array([[-0.19, -4.45, -2.36, +4.02, -2.41],
       [-0.79, -0.96, +0.32, -4.27, -4.88],
       [+1.17, -1.22, +1.06, -5.39, +1.37]]) --> -0.19, +1.37

array([-5.52, +4.74, -3.35, -4.90]) --> -5.52, -4.90

array([+4.72, -1.97, -6.05, -3.08, +5.03, -1.62]) --> +4.72, -1.62

array([+2.48, -6.18, +6.31, -0.50, -3.35, +0.49]) --> +2.48, +0.49

array([[+0.08, +2.34, +3.50, +5.04, +1.32],
       [-0.13, -0.10, -4.68, -2.69, +0.34],
       [-2.09, +1.02, +0.24, +2.77, -0.49]]) --> +0.08, -0.49

array([[-1.00, +0.32, -3.73, +6.87, +4.25, +2.91],
       [+1.31, +1.24, +0.47, +2.00, -0.56, +1.74]]) --> -1.00, +1.74

array([+0.87, +1.70, -3.32, -2.33, +3.55, +6.37]) --> +0.87, +6.37
---
[[-0.112 -0.300  1.239 -0.671 -1.278 -0.452]
 [ 0.252  0.381 -0.266 -1.570  0.736 -0.586]] result: 1.239

[[-0.21 -0.19  0.06  0.05  0.04  0.03]
 [ 0.00  0.04  0.05  0.05  0.05  0.01]
 [ 0.06  0.06  0.05  0.05  0.06  0.17]] result: 0.17

[-1.290 -1.818 -1.354  1.075 -1.360  0.413  0.281] result: 1.075

[ -1.1  -2.8  12.1 -17.2] result: 12.1

[[ 0.188  0.194 -0.024 -0.130]
 [ 0.211  0.185 -0.171 -0.048]
 [ 0.074  0.067 -0.080 -0.117]] result: 0.211

[-114.32  -28.47    9.54 -148.33   97.78] result: 97.78

[[-0.71 -0.03 -1.14 -0.65  1.23]
 [-0.91 -1.16 -1.21 -0.48 -2.09]] result: 1.23

[ -9.32  10.74 -10.58 -12.56 -11.70  -2.28 -10.86] result: 10.74
---
-5.55  +5.59  -5.67  +5.67  -5.69  -5.65
-6.06  +6.12  -6.18  +6.18  -6.20  -6.15
yields -5.69

+1.10  -1.64  +0.51  +2.74
+1.66  -2.48  +1.00  +4.16
+2.58  -3.85  +4.23  +6.46
yields +0.51

-0.63  +3.58  +5.05  +3.97  -0.13  -0.01
+2.89  +4.81  +2.02  -2.19  -3.66  +5.83
+0.50  -2.47  -2.15  -5.61  +1.01  -5.80
yields -0.13

+4.47  -6.42  +0.24  +3.81 yields +0.24

+5.79  +1.13  +0.40  +0.88  -0.55 yields +0.88

+0.66  -1.82  -6.89  +0.76
+1.66  -3.96  -1.94  -1.05
yields -6.89

-1.61  -4.84  +4.64  -0.63  -0.94  +1.78
-2.60  -2.90  +0.46  +2.29  -5.69  -0.18
-0.03  +1.62  +3.70  -2.41  +4.87  -2.01
yields -0.94

-3.62  -1.63  -2.17  -3.33  -1.53  +2.98
+2.73  +3.76  -4.47  +4.18  -6.92  +4.69
yields -1.53

+4.57  +5.20  +1.60  +3.56  +1.32  +0.20 yields +1.32
---
Q:
[[-0.22  0.04  0.12  0.06]
 [-0.06  0.06  0.07  0.12]
 [-0.20  0.02  0.20  0.14]]
A: 0.12

Q: [ 14.1  17.6 -15.7  16.1  15.7 -18.5]
A: 15.7

Q: [ 0.140 -0.053  0.048 -0.169]
A: 0.048

Q:
[[ 1.5 -2.2  0.1  1.0  0.9  2.3]
 [ 1.1  1.2  1.2  1.5  1.1  2.3]
 [ 2.3 -0.1  0.9  0.8  1.5  1.6]]
A: 0.9

Q:
[[ 11.758 -16.900  12.818  11.851]
 [-15.971 -16.397 -16.514 -15.882]]
A: 12.818

Q: [-98.928  97.969  39.878 -17.228 173.945   3.406]
A: 173.945

Q: [-1.8  1.2 -1.6  0.7 -1.6]
A: 0.7

Q: [ 0.13 -0.01 -0.16 -0.18]
A: -0.16

Q:
[[ 0.4 -0.9  1.4  1.6]
 [-0.7  0.8 -1.9 -2.2]
 [ 0.8 -1.0  1.9 -2.1]]
A: 1.4

Q: [ -6.92  -8.21   5.68   6.62  12.35 -13.08 -16.93]
A: -13.08
---
[[ 1.00  0.26 -1.00 -1.71  0.74]
 [ 0.45 -0.46  0.00  2.18 -1.06]] | 2.18

[ 154.6  -19.2 -144.0   31.4    6.4   50.1 -104.9] | 50.1

[ 0.13 -0.12 -0.04  0.12 -0.12 -0.02] | -0.12

[ -87.59  -41.10  154.72  115.64   65.37  -83.91 -161.08] | -83.91

[ -4.09   3.05  19.47 -11.29   2.30  -3.18] | 2.30

[[ 0.03  0.03  0.02  0.02  0.03  0.02]
 [-0.21  0.15 -0.09  0.16 -0.09 -0.11]] | -0.09

[ 0.051  0.152 -0.112 -0.073 -0.162 -0.037] | -0.162

[[ 0.204 -0.106 -0.313  0.517]
 [ 0.493  1.581 -1.300 -0.591]] | -1.300
